A small network was shown many inputs. Here are its activations along a few directions, one row for each input.
In each table, some parts of the input vary, and every possible input appears once, in random order.
Descriptions start from the smaller parts, as in this example, which fits no table here: one of 2 separate values, together with either a single point or one of 11 places around a ring or (one of 4 places along a line, together with one of 5 places around a ring).
Shared parts are said once, and a part with two or three values counts as separate values.
In the rows, 128 means zero.

Table:
r1: [121 107 108 102 126 109 108 115 107 102 123 114]
r2: [141 144 129 144 148 139 131 145 162 123 156 113]
r3: [120 113 124  88 115 129 110  98 118 114 119 106]
r4: [130 107 118 103 127 111 109  99 116 102 120 111]
r5: [138 143 122 148 146 136 130 152 160 132 153 110]
r6: [132 149 141 134 130 149 129 137 168 140 159 106]
r7: [123 118 121  98 122 124 112  97 106 105 123 110]
r8: [113 154 168 179 116 133 170 164 129 182  85 216]
r9: [151 131 116 153 142 137 140 154 146 136 162 112]
r10: [137 152 137 144 136 146 132 140 153 129 162 108]
r11: [ 98 121 152 134  97 108 146 121  75 160  52 218]
r12: [133  96 100 108 130 114 120 114  97 112 122 112]
Q: The inputs of r8 and r11 match in every part but one. If r5 is changed in the same way as r8 into r11, which row does it become?
A: r1
Q: What do these inputs look like to the network?
A: one of 2 separate values, together with either a single point or one of 5 places along a line

Table:
r13: [112 153 138 128 114 154 133 147 152 147 130 135]
r14: [140 125 112 120 117 115 106 129  94 112 107 137]
r15: [114 130 164 104 114 141 121 122 120 131 122 124]
r16: [114 140 143 113 131 133 125 102 114 118 113 134]
r17: [120 151 136 138 139 142 140 131 147 133 126 144]
r18: [126 135 121 151 129 121 143 126 138 154 134 142]
r19: [112 117 126 123 124 110 134  99 115 138 127 140]
r20: [132 105 114 119 116 128 138 123 110 116 106 140]
r21: [145 106 103 113 164 116  98 115 176  91 195  33]
r22: [146 116 129 150 133 128 148 153 126 138 126 140]
r23: [148 131 121 150 129 119 121 162 118 131 122 139]
Q: What do these inputs look like to the network?
A: either a single point or (one of 2 separate values, together with one of 5 places along a line)
Q: Which other rows does r19 become when the place on the line of 5 takes its other values? List them by row number.
A: r14, r15, r16, r20

Table:
r24: [128 173 148 128 149 162 124 129 178 131 181  97]
r25: [ 77 161 195 135 124 149 130 156 154 140 105 158]
r26: [136  83 123 145 115  88 143 147  66 131  58 206]
r27: [119 163 162 143 103 160 182  84 157 191 134 166]
r28: [ 89 148 188 117 109 120 103 130 143 120  88 170]
r29: [167 118  90 130 151 109  83 157 150  71 157  50]
r30: [128  71 101 114  96  77 136 126  30 164  67 203]
r31: [111 117 130  75 121 125 109  74 114  73 128  94]
r32: [150 129 100 137 167 130 109 190 161  92 184  40]
r33: [117 133 145 193 125 121 150 211 115 154  79 190]
r34: [ 93 160 153 126 146 162 112 140 175 102 144  81]
r35: [158 124 117 194 111 129 196 151 122 214 123 204]
r36: [ 86 120 164  98 111 111 129  75 101 108  86 172]
r37: [183 148  89 159 177 142 128 163 173 112 204  56]
r38: [186 119  57 147 152 166 150 115 173 143 195  53]
r39: [164  87  71 101 145 104 102 114 103  60 157  52]
r40: [136 150 124 109 124 178 158  82 181 158 176  97]
r41: [115 177 190 148 121 164 148 137 157 162 126 174]
r42: [158 152 141 204 127 134 165 201 117 180 106 208]
r43: [128 119 138 177 110  90 118 190 111 138  67 199]
r44: [108 145 148  92 128 122  87 127 165  83 139  94]
r45: [ 89 101 145  63  98 114 113  58  63 147  83 169]
r46: [101 100 110  55 119 118 100  38  88 104 127  90]
r47: [149  72  43  81 143  97  97  77  77  93 158  48]
Q: The inputs of r32 and r25 match in every part but one. If r47 is changed in the same way as r32 into r25, which row does it become?
A: r45
Q: What do these inputs look like to the network?
A: one of 4 places along a line, together with one of 6 places along a line
Q: Which other rows does r44 become when the place on the line of 6 takes its other values? List them by row number.
A: r24, r31, r34, r40, r46
Q: Which other rows does r31 become when the place on the line of 4 takes its other values? List them by row number.
A: r26, r36, r39
Q: Which other rows does r41 become when the place on the line of 4 takes its other values? List them by row number.
A: r24, r37, r42
